Each row below holds a small network's activations on one input, seen along a few directions.
Each table varies a few parts of the input and shows all the possible inputs, shuffled.
Descriptions start from the smaller parts, as in this example, which fits no table here: one of 6 places along a line, together with either a single point or one of 9 places around a ring or (one of 3 separate values, together with one of 5 places around a ring).
Shared parts are said once, and a part with two or three values counts as separate values.
(in the rows, 128 means zero)

Table:
r1: [139 183 138 106 167 175  90  89 100  37  82]
r2: [146 101 153 153 145 150 171 118 151 135 101]
r3: [167 115 150 120 115 119  65 142 131 165 141]
r4: [124 134 174 160  94  91  97 132 133 141 130]
r5: [ 92 130 171 183 134 112 150 115 122 136 102]
r6: [115 117 103 113 141 140 195 137 129 117 128]
r7: [ 85 154 119 121  95  94 118 135 117 135 167]
r8: [178  84 121 130 138 161 113 139 172 143 110]
r9: [ 71 160 118 146 126 105 178 121 100 127 129]
r10: [153  98  64  89 139 146 139 128 144 129 142]
r11: [139 132  99  86 113 115  92 150 109 144 178]
Describe the family of inputs behind these rows.
Answer: either a single point or (one of 2 separate values, together with one of 5 places around a ring)
Start at r6 and move only the place on the ring of 5, one step at a time. The first step leads to r10. Which rows follow, in order?
Answer: r11, r7, r9

Table:
r12: [104 147 111 129 135  98 118 135 109 156 174]
r13: [156 155 138 140 118 110  76 133 123 146 132]
r14: [149 103 104 133 151 156 142 111 148 122  99]
r15: [130 148 101  92 167 145 114 105 113 120 127]
r16: [156 138 153  92 149 160  84 125 125 100  94]
r17: [153 109  96  71 143 171 138 139 138 117 118]
r18: [186  99 163 119 108 125  89 133 154 134 132]
r19: [ 90 137 122 121 128 131 199 138 116 114 118]
r20: [120 138  94 135 111 108 156 139 135 175 158]
r21: [171 104 159 112 145 161 109 105 156 102 101]
r22: [159  92 105 143 111 123 123 118 141 162 133]
r23: [106 106 146 153 129 138 192 116 122 110 107]
r24: [125 128 155 170 119 103 117 121 150 161 137]
r25: [150 113 122  63 123 125  81 147 116 139 165]
r26: [104 142  88 129 160 139 169 140 138 134 122]
r27: [155  93  97  69 118 116 113 163 146 144 150]
r28: [118 176 147 166 163 146 125 116 116 116 111]
r29: [135 160 129 132 157 149  90 115 118 115  91]
r30: [134 133  77  98 152 152 144 131 136 130 109]
r31: [104 124 126 127 104  89 178 153 115 142 159]
r32: [110 138 152 167 154 142 136 111 156 129 100]
r33: [ 90 140  87 150  44 105 100 114 143  69 162]
r34: [108  95 147 160  91 108 170 147 115 145 138]
r35: [148 128 117  62 150 167 109 118 112 110 128]
r36: [114  99 118 166 116 122 139 142 141 169 141]
r37: [ 93 156 114 120 174 139 139 108 116 124 140]
r38: [120 122 183 169  96  89 150 124 127 135 136]
r39: [ 94 153 147 116 148 125 172 115  91 100 138]
r40: [162 130 141 150 152 145 120 100 153 113  96]
r41: [161 126 153 106 109 125  60 154 119 135 130]
r42: [123 166 150 166 126 103 101 140 121 151 144]
r43: [105 132 182 163 132 131 165 121 129 100 101]
r44: [147 122  79 103 118 107 124 151 136 160 143]
r45: [ 88 153  84 143  87 138 123 107 149  27 124]
r46: [110 155 180 161 104  90 131 147  92 125 141]
r47: [159  77 118  98 144 167 131 122 148 114  97]
r48: [146 141  96 106 127 106  99 124 106 152 164]
r49: [ 85 161 177 147 134 132 145 120  93  99  98]
r50: [105 112 114 156 152 155 160 125 142 137 102]
r51: [ 74 137 142 115 107  89 140 142  84 142 163]
r52: [173  70 123 110 106 135 115 139 145 146 136]
r53: [156 115 140 149 114 109  90 122 146 155 122]
Changing only one part turns r18 into r21. The same change can be made to r41. Which row results?
Answer: r16
Changing only one part turns r43 into r38. The same change can be made to r47. Which row results?
Answer: r52
Describe the family of inputs behind these rows.
Answer: one of 2 separate values, together with either a single point or (one of 4 places along a line, together with one of 5 places around a ring)
Start at r52 and move only the place on the line of 4, one step at a time. The first step leads to r22. Which rows follow, in order?
Answer: r36, r34
Change only the place on the ring of 5 in r39. List by row number the other rows that result.
Answer: r19, r23, r43, r49

Table:
r54: [ 99 158 204 166 157 115 120  92  96 123 102]
r55: [ 54 157 120 182 109 110 195 120 120  86 145]
r56: [145 167 173 148 173 152 115  95 148 114  83]
r57: [127 147  66  75 155 146 150 145 124 130 128]
r58: [203  87 151  97 109 152  63 130 159 112  99]
r59: [ 85 187 138 131 159 136 187 115 106 111 136]
r60: [129 105 103  94 162 181 157 100 141  54  91]
r61: [171 132 163 123 139 146  59 144 142 155 116]
r62: [ 61 139  72 145  78  85 168 149 118 127 152]
r63: [110 163 115 120 183 181 156 109 133 105 116]
r64: [142 148 182 137 116  98  84 141 107 158 135]
r65: [166 128 153 136 142 178 110  85 172  83  69]
r66: [137 127 122  99 121  89  98 142 105 181 186]
r67: [116 115  98 152  64  68 111 153 132 160 196]
r68: [152 103  53  57 130 155 145 132 144  94 111]
r69: [173 115  98  88 138 135  78 147 136 174 168]
r70: [ 96 153  96  94 131 120 163 151  76 142 151]
r71: [ 70 150 175 223  95  97 132  99 127 107 111]
r72: [107 109 178 178  62  72  87 146 116 134 141]
r73: [202  73  83  73 112 153  78 143 147 133 152]
r74: [145  26 146 170 152 119 233 146 137 204 103]
Describe the family of inputs behind these rows.
Answer: either a single point or (one of 4 places along a line, together with one of 5 places around a ring)
Change only the place on the ring of 5 in r69. List by row number the other rows that result.
Answer: r56, r57, r61, r63
